These are the activations of a small neural network, seen along a few directions. Each row is one input.
Each table varies a few parts of the input and shows all the possible inputs, shuffled.
A made-up example of a description, with smaller parts first: one of 3 separate values, together with either a single point or one of 11 places along a line or (one of 4 places along a line, together with one of 8 places around a ring).
Shared parts are said once, and a part with two or three values counts as separate values.

Other details of the inputs vary at random and push rows far along three fixed directions, the same in every table; ignore that.

Table:
x1: [ 10 -29  59 -27  -6 -13  13 -40 -13  33  15  -6 -23]
x2: [ -8  -1  16  -3  31  22 -42  -6  -6 -14   3   2  10]
x3: [ -4  20  10   7 -32   7  54  19 -11  28   9   3  22]
x4: [ 18 -14  52 -21   5  -8  13 -30 -14  29  20 -12 -20]
x5: [ -7  -2 -16  17  21   1 -20 -11  -1 -24 -16  -4  19]
x6: [ -1 -15  22 -15  10  16  14 -10  13  21  11 -11  -9]
x7: [  4  22 -38  -6  -4  -5   3  27 -13 -32  10  -1  34]
x8: [-10   0  -8  -5  18   9 -29  13  11 -25  10  -2  -9]
x9: [  1  17 -14  -2 -23 -10  57  -6  10  30  -4  -6  27]
x10: [ -1 -14 -24  43 -30  -9  -5  20  39  30 -31  34 -46]
x11: [ -2 -19 -40  41  -1 -35 -16   8  42  14 -60  34 -39]
x12: [  6   2  10   2 -30  10  34  -4  -8  29  21  -9   2]
x13: [ 20 -36  48 -20  15  -7  11 -34  -5  18  25 -19 -38]
x14: [ -7 -11   4 -15  17   0 -39   2  -3 -39  18 -10 -16]
x15: [  2   1   9   6 -26  22  36  -2  -1  32  11  -7   6]
x16: [  1  24 -34  -2  -5   4   1  24 -10 -33   6  -8  36]
x17: [ -6   8   3   1  22  12 -35  10   8 -14   2   7   5]
x18: [ -2 -14 -49  30 -22 -34 -10  28  50  19 -70  23 -36]
x19: [ 12  -4  -4   9   4 -11  17  -6   8  11 -17 -16   2]
x20: [ -4  -9  22  -6  25   6 -43 -16  -8 -17  13  12   5]
x21: [  9  11 -12  -5 -19 -13  39   2   7  21  -7 -19  17]
x22: [ -5  12  -9  12  -3  22  -7   8 -15 -16  28   2  25]
x23: [ 18 -32  42 -19  20  -7   6 -24  -4  10  21 -24 -43]
x24: [ -7  29 -45 -10 -18  -2   6  19 -27 -32   2   4  29]
x25: [-16  21   1  13  -6  22   5  23 -24 -19  10   4  39]
x26: [ 21 -29  53 -23  13  -7  10 -32  -9  19  24 -16 -29]
x27: [  6  -3  12  -7 -43   1  37  -5 -14  31  25 -10  -4]
x28: [  7   3 -26  11  13  -8 -16   1 -23 -31  -9   6  -4]
x29: [ 15 -34  45 -16  16   2   8 -33  -1  21  17 -21 -35]
x30: [ -6  35 -39   1 -10   7   7  15 -20 -33   4   0  33]
x31: [ -7  12   8  -3 -49  -7  51  21 -19  32   8   2  10]
x32: [ 15 -22  56 -23   4 -11  17 -36 -12  33  23  -2 -15]
x33: [ -9  17 -31   5   3  -7  -6   1  -7 -24   2  -1  35]
x34: [ -4  32 -23   2 -32  -3  59   0   5  27  -9   3  23]
x35: [ 17 -28  49 -19  14   2   7 -32  -5  23  16 -19 -27]
x36: [ -3   1  16  -2  30  14 -40  -6  -7 -17   9   4   6]
x37: [-11 -14 -51  33 -27 -36  -2  18  50  26 -70  35 -37]
x38: [ -2 -42  -2  34  21  -4 -36   5  59  20 -48  28 -73]
x39: [  0  31 -28  -7 -38 -16  61   1  -3  28  -2   6  19]
x40: [ -1  17 -39 -12 -13  -5  -1  27 -16 -34   5  -5  32]
x41: [  9 -15  45 -15  14  13   8 -20  -1  33   1 -20 -12]
x42: [  0   1  14  -4  26   7 -44  -1  -6 -22   9  -2  -2]
x43: [  5  12 -10   1 -18  -3  41   3  15  23 -17 -19  21]
x44: [ -3  -3  14 -12  14  -4 -46  -1 -10 -28   9  -1  -7]
x45: [ 21 -16  50 -20  10  -9   7 -24 -12  23  17 -16 -25]
x46: [ -2  17   7   1 -39  -6  53  21 -16  30  14   7  14]
x47: [  4   6 -19  19  18   5 -13  -1 -15 -32 -14   0   1]
x48: [ -3  29 -25  -1 -36  -7  55  -1   1  26  -8   1  18]
x49: [-13   1 -56  33 -35 -27   4  19  39  24 -69  39 -37]
x50: [ -8  29 -20   4 -32   3  56  -2   8  27 -18  -1  22]
x51: [ -5  -3  17 -11  12  -3 -45  -8 -14 -24  11   4  -5]
x52: [  2  18 -34  -3   5 -15  -6  14  -8 -28   6  -5  34]
x53: [ -5 -18   9 -13  17  -2 -40  -7  -3 -35  21  -3 -14]
x54: [ -9 -11  22  -5  32  20 -42 -14  -4 -11   5  11  15]
x55: [  5  -2 -13  15  18   9 -17   8  -3 -32 -17 -12  10]
x56: [  1  26 -32   1   0   7   6  24  -7 -33   6  -7  40]
x57: [-14  -3  -6  -4  26  21 -27  14  14 -20   4  -4  -2]
x58: [-13  22  -4  11 -12   9   2  25 -27 -18  16   6  32]
x59: [ -1 -11  13  -4  34  14 -39  -6   1 -23  14   3  -2]
x60: [ -6  -7   3  -5  36  15 -33   5   2 -30  17  -8  -7]
x61: [ -3   1  16  -3  24   8 -44  -8  -9 -19  10   3   1]
x62: [ -9  36 -32   6  -5  18  11  14 -14 -33  -2  -3  39]
x63: [-12  -3   0  -3  22  21 -33   7  13 -15   2   7   7]
x64: [  1  -5  30 -14   3   8  11 -16   5  28  11   9   7]
x65: [  0 -47   6  25   2 -22 -45   0  51  15 -53  30 -82]
Each input here is: one of 5 places along a line, together with either one of 2 separate values or one of 5 places around a ring or one of 6 places along a line.
The inputs of x49 and x39 match in every part but the place on the line of 5. If x53 is changed in the same way as x49 into x39, which row does it become?
Answer: x13
The inputs of x14 and x57 match in every part but the place on the line of 5. If x27 is changed in the same way as x14 into x57, which row does it become?
Answer: x15
Change only the place on the ring of 5 in x49. List by row number the other rows that result.
Answer: x18, x24, x37, x40
Which other rows agree with x34 in the place on the line of 5? List them by row number.
Answer: x3, x9, x17, x19, x22, x36, x38, x47, x56, x59, x60, x64
Change only the choice among 2 separate values in x15. List by row number the other rows that result.
Answer: x25
Change only the choice among 2 separate values in x46. List by row number the other rows that result.
Answer: x10
Change only the place on the line of 5 in x65. List by row number the other rows that result.
Answer: x26, x35, x59, x63

Table:
x66: [ -7  11 -13  10  16  14 -19  10  -8 -28   0  -2  25]
x67: [ 3  1 12 -2 -4  5 24 -8  7 26 -7 -5  3]
x68: [ 1 -2 13 -1 -4  7 17 -8 15 28 -8  0 -5]
x69: [  7  -5  10 -19  -8  -5  21  -4  10  18  11 -10 -10]
x70: [ 15   5   9 -26 -13  -8  54 -21 -25  15  22 -31  14]
x71: [ 14  -9  24  -3   3   4  37 -27 -21  21   6 -25   6]
x72: [-13  25 -21 -16  -9   7  -9  24   4 -24  25   7  27]
x73: [ 11 -14  26  -9  -1  -6  14 -18 -11  18   5 -10 -14]
x74: [-14  17 -18   7 -29   7  20  28  39  28 -13  23  -3]
x75: [-18  24 -33  -5  -7  -1 -23  26  11 -28   8  18  24]
x76: [ -8  13 -26  16   4   2 -23  11 -12 -31  -1   9  19]
x77: [  1   9   6  -7   9   9  -6  -3 -32 -25  24 -13  27]
x78: [ -2  14 -11 -10   3   2  -7   8 -20 -30  18  -9  25]
x79: [ -4 -10   1  14  -5  -6 -10   4  23  17 -21  19 -26]
x80: [  4 -30  18  11   8  -4 -20  -6  15  12 -13   9 -45]
x81: [-10  22 -18   1 -32  -3  26  22  21  23 -10  18  11]
x82: [ -1  15 -14 -13   6   0  -4   6 -17 -30  18 -13  26]
x83: [ 22 -20  26 -10   5 -11  26 -35 -30  11   9 -28 -15]
x84: [ -7  -1  -4  11 -10   1   2   9  26  22 -20  18 -14]
x85: [  3 -26  19  14   9  -1 -20  -5  16  13 -15  10 -42]
x86: [ 10 -11  14  -3  26   1 -21 -24 -46 -34  22 -20   9]
x87: [  1   4  -5 -14 -17 -11  20   2  19  20  -2   1  -3]
x88: [ 15 -15  26 -15   1 -11  17 -23 -11  17   7 -16 -14]
x89: [ -7   6 -13  14 -15  -1   8  15  26  21 -25  20  -7]
x90: [  8  -1  14  -4  22   9  -4 -22 -45 -26  26 -22  26]
x91: [-20  23 -29  -1  -8   4 -25  26   8 -26   7  22  24]
x92: [ -9  19 -30   9 -37  -5  24  32  24  18 -20  18   2]
x93: [ -1   2 -12  -6  20  -5 -31  -1  -8 -34   5  -2  10]
x94: [ 10 -18  17  13   6   0   6 -10  -2  16 -15  -6 -20]
x95: [ -1 -48   9  45  59   8 -93 -10  23 -28 -43  18 -61]
What do these inputs look like to the network?
Answer: one of 5 places along a line, together with one of 6 places along a line
The inputs of x87 and x69 match in every part but the place on the line of 5. If x79 is changed in the same way as x87 into x69, which row does it become?
Answer: x85
Change only the place on the line of 5 in x94. List by row number the other rows that result.
Answer: x74, x84, x89, x90
A walk changes only the place on the line of 6. It starts at x66 and steps to x94. List the rest of the walk in order.
Answer: x77, x92, x78, x82
A walk changes only the place on the line of 5. It starts at x72 and steps to x75. List the rest of the walk in order.
Answer: x88, x78, x83
